A small network was shown many inputs. Here are its activations along a few directions, one row for each input.
In each table, some parts of the input vary, and every possible input appears once, in random order.
Descriptions start from the smaller parts, as in this example, which fits no table here: one of 5 places around a ring, together with either a single point or one of 11 places along a line or (one of 2 separate values, together with one of 6 places along a line).
Shared parts are said once, and a part with two or three values counts as separate values.

Other details of the inputs vary at random and push rows far along two fixed directions, the same in every table; ignore that.

A family of inputs:
r1: [  9 -24  12 -36  20 -14   3 -16 -10  -1 -20 -14  23 -19 -21  16]
r2: [ -2 -29 -10 -22  -4  19  26 -21 -19  35 -11  41 -25  -1  42  30]
r3: [-58  16  13  56   3  -4  -4  -8 -14  29  13  65 -16  25  82  -6]
r4: [ 27 -23 -17 -55 -31   2  17 -18  37  -3 -12 -25  19   2 -64  11]
r5: [ 19  73   5  66  29 -17   9  82  -4 -38  18 -21 -30 -10 -90 -71]
r6: [-35  34 -11  63   8 -14  10  13 -36  28   7  55 -20  51  95  19]
r7: [-18 -61   7 -16  11   5 -12 -25  -6  18   2   0  32  -7  43  30]
r8: [ 24 -17 -25 -52   2  -4  30 -23   3  32   4  46  -6  20 -19  46]
r9: [ 20 -15   8 -46  25  -5  15 -11  -4 -12  -5 -21  17 -20 -67   3]
r10: [-37   1  16  87  14 -14 -36  46 -24   2  -1   4   5  15  70 -10]
r11: [ -9 -43   7 -32  -4  13 -25 -29   0   7  -1   0  23 -16  59  29]
r12: [-22 -41  -5 -24 -20 -13 -10 -29   9   8 -39 -14  30  26  47  39]
r13: [ -8 -34   8 -22  -8  14 -25 -25  -2   9   1   0  21 -17  58  24]
r14: [-33   5  17  83  16 -24 -35  48 -21   1 -12   4   3  10  74  -9]
r15: [ 28   7  -3 -61   3  -3  -7 -20  16 -18 -25 -34   6  -7 -54   0]
r16: [-18 -38  -1 -29 -12  14 -36 -38   3   9 -11 -16  24  16  48  29]
r17: [  8 -19 -12 -53  13  16  35 -34 -26  22 -26  26 -22  -3 -20  31]
r18: [-14 -21 -23 -18   7  -2  12 -29 -20  40   1  50   2  40  39  55]
r19: [-38 -24   9  82   7  -3 -39  37 -11  16   9  10  10  12  81  -1]
r20: [ 15  -1 -11 -48  16   5  40 -23 -24  17 -32  23 -30  -9 -27  20]
r21: [ 15 -31 -12 -30 -41  -2   7 -20  29  -5 -12 -16  17   9 -21  19]
r22: [ 16 105   5  50  12  11  17  51  -8 -40  38 -30 -38 -26 -68 -77]
r23: [ -3 -46   8 -29 -11   9 -26 -33   0  -2  -1   2  19 -17  59  33]
r24: [-51  15  -3  80 -32   0 -13  17  -6   6   3  -9   5  40  90  -9]
r25: [ -4  -1   7 -46  14  -8  19 -37   6  14  -9  46  -6   2 -45   9]
r26: [ 26 -22  -4 -44 -24   7 -18 -25  23 -13  -4 -16   9  -5 -11   9]
r27: [-15 -56  10  -4  21 -20 -35   3  -8   9 -30   1  29   3  36  34]
r28: [ 23  -4   5 -68  14  11  -1 -29  -1 -16  -9 -26  15 -27 -60  11]
r29: [ 22  87  -6  43 -10  13   5  42  15 -30  28 -32 -31  -5 -55 -72]
r30: [-40 -16   9  91  11  -5 -37  45 -11  10  13  11   3  13  83  -9]
r31: [-17 -52   9  -5   7   6 -12 -21  -8  19   3   0  31  -7  43  26]
r32: [ 36 -47  -1 -45  11  -5  -9   8  21   1  -6 -10  19 -23 -81  12]
r33: [-52  12  11  57   0   0  -2  -5  -4  32  17  69 -17  21  84  -8]
r34: [ 29  72  12  64   3 -10  29  60   1 -36  37 -14 -34 -29 -61 -70]
r35: [  7 -21 -20 -35 -23   7  12 -18  30  -2  -7 -24  18  12 -41   9]
r36: [  2 -28 -10 -45 -21  -2   5 -29  15  -1 -27 -26  27  18 -28  26]
r37: [  5  88  -8  56 -13 -10  31  52  11 -37   9 -34 -28  16 -59 -64]
r38: [  6 -34 -19 -24 -11  -8  14 -30  -7  34   1  59  -4  31  46  64]
r39: [ 35 -28   6 -42   5  -5  15  -9  11 -14   8 -11   9 -30 -62   4]
r40: [ 24 -43  -4 -44  20  -3 -11   1   8  -1  -7 -18  23 -15 -91  15]
r41: [ 39 -16   2 -64  -7  11   0 -26  13 -19   3 -15   9 -38 -53  10]
r42: [ 23 -19   8 -56  27 -14  13 -15  -2 -10 -18 -21  19 -25 -62   9]
r43: [-27  21   6  64 -23   6 -33  20   1  -1  12  -3  -7  18 106 -22]
r44: [ 15  99  -2  52  -7   9   5  46   5 -34  27 -36 -36  -1 -56 -75]
r45: [ 11 -27 -19 -50   7  27  36 -32 -14  30 -10  30 -23  -7 -19  27]
r46: [ 21  76 -11  59 -33  -9  32  54  27 -40  21 -24 -35   6 -57 -65]
r47: [-15 -34   4 -32  -8   7 -35 -37   0   4 -22 -17  25  17  52  31]
r48: [-33  16  -4  71 -36  -4  -4  28  11   1   6  -5  -2  30  81 -18]
r49: [ 33  46   5  62   5 -14   5  73  11 -32  24 -10 -29 -20 -76 -56]
r50: [-34  29  11  68  -2  16 -23  18 -17  -1  24   0  -5  -4  90 -21]
r51: [ 26 115 -20  43  22 -26  56  53 -16 -11  16  28 -57  18 -66 -44]
r52: [  8 -25   6 -31  16   3   6 -15  -7   1   4 -17  21 -18 -43   8]
r53: [  8  -8   1 -47  12  16  -6 -24  -2 -11   5 -21  12 -22 -33   7]
r54: [-43  11  -5  57   2  19  16   3 -45  32   0  43 -39  19  97   5]
r55: [-38  31  12  67 -14   4 -37  12 -15  -3  -2 -11  -3  26 102 -15]
r56: [  7 -20   7 -41  -7  -7  17 -37  21  16   2  58 -10  -5 -25  17]
r57: [ -7 -47  11 -11   6  -2  -6 -10  -1  12   4   1  23 -13  36  18]
r58: [ 33 -12  -4 -43 -26   8 -14 -22  23 -14  -4 -19   6  -9 -28   4]
r59: [  8 -19  -2 -46   8  20  -9 -26   5  -5   7 -15  15 -23 -15  11]
r60: [  2 -34   6 -33  19   2   3 -18  -7   2   3 -14  23 -14 -28  13]
r61: [-19 -51  16 -18  13  -4 -15 -28 -20  13 -14  -4  36  -3  42  36]
r62: [ 12  51   1  60  25 -10   3  71  -1 -27  24 -19 -24  -9 -80 -59]
r63: [-35  13   2  59 -17  13 -36   9  -2   4  12  -6  -1  22 102 -15]
r64: [ 13 -20 -19 -55 -18   4  16 -24  25  -7 -12 -33  19  11 -74  12]
r65: [ 13   0   7 -52  18  -1  -5 -22  -3 -16 -17 -21  11 -25 -24  10]
r66: [-38  24  20  53   5  -4 -29   8 -27  -3  -6  -2   1  -2 108  -3]
r67: [ 32 -32   5 -53   9   1  14 -12  11   0   4 -14  19 -31 -64   6]
r68: [ 21 105   4  46   0  -8   6  48   4 -38   5 -35 -36  -4 -46 -71]
r69: [-23 -40  10 -30  -5  -3   1 -42  12  38  -3  66   4   7  40  31]
r70: [-52  24  19  51   8 -22  -3  -6 -14  24  -8  64 -18  20  89  -4]
r71: [ 30  64   2  67  18 -13  12  88  13 -32  30 -14 -35 -20 -86 -74]
r72: [  9  82 -15  62 -24   2  31  52  22 -27  23 -31 -27  11 -62 -68]
r73: [ 20 -10 -12 -58 -16 -11  15 -22  22  -9 -34 -31  20   6 -64  15]
r74: [ 17 -17 -30 -48   9   3  29 -28  -1  33   6  43  -2  24 -24  45]
r75: [ 46  -2 -16 -55  -3  16  53 -17  -4   6  -6  25 -43 -21 -73  10]
r76: [ 40 -51  -1 -42   8 -10  -9   5  22 -11  -5  -8  12 -23 -80  15]
r77: [-25  13   7  56 -27   8 -36  13   1   5   7  -3  -1  16 105 -14]
r78: [-20 -34  11 -33  10   9 -27 -37 -15   1 -13  -9  26  -6  54  35]
Each input here is: one of 6 places along a line, together with either one of 3 separate values or (one of 2 separate values, together with one of 5 places along a line).
Question: The inputs of r78 and r59 match in every part but the place on the line of 6. If r61 is changed in the same way as r78 into r59, which row does it become?
Answer: r31
Question: The inputs of r47 and r15 match in every part but the place on the line of 6. If r10 is changed in the same way as r47 into r15, which row does it become?
Answer: r14
Question: Start at r56 and move only the place on the line of 6, one step at a time. The first step leads to r69. Which rows follow, in order?
Answer: r33, r3, r25, r70
Question: Which other rows does r7 become when the place on the line of 5 takes its other values? List them by row number.
Answer: r30, r35, r59, r63
Question: Which other rows does r45 become when the choice among 3 separate values takes its other values? List them by row number.
Answer: r33, r74
Question: Which other rows does r17 become when the choice among 3 separate values takes its other values? List them by row number.
Answer: r6, r25
Question: Which other rows agree with r71 in the place on the line of 6? List them by row number.
Answer: r2, r4, r8, r11, r13, r32, r43, r48, r57, r67, r69, r77
Question: Which other rows does r65 become when the choice among 2 separate values takes its other values? List them by row number.
Answer: r66
Question: Which other rows agree with r18 in the place on the line of 6? List them by row number.
Answer: r3, r16, r22, r24, r40, r44, r52, r53, r54, r60, r62, r64
Question: Which other rows does r58 become when the place on the line of 5 takes its other values? List them by row number.
Answer: r21, r34, r41, r49
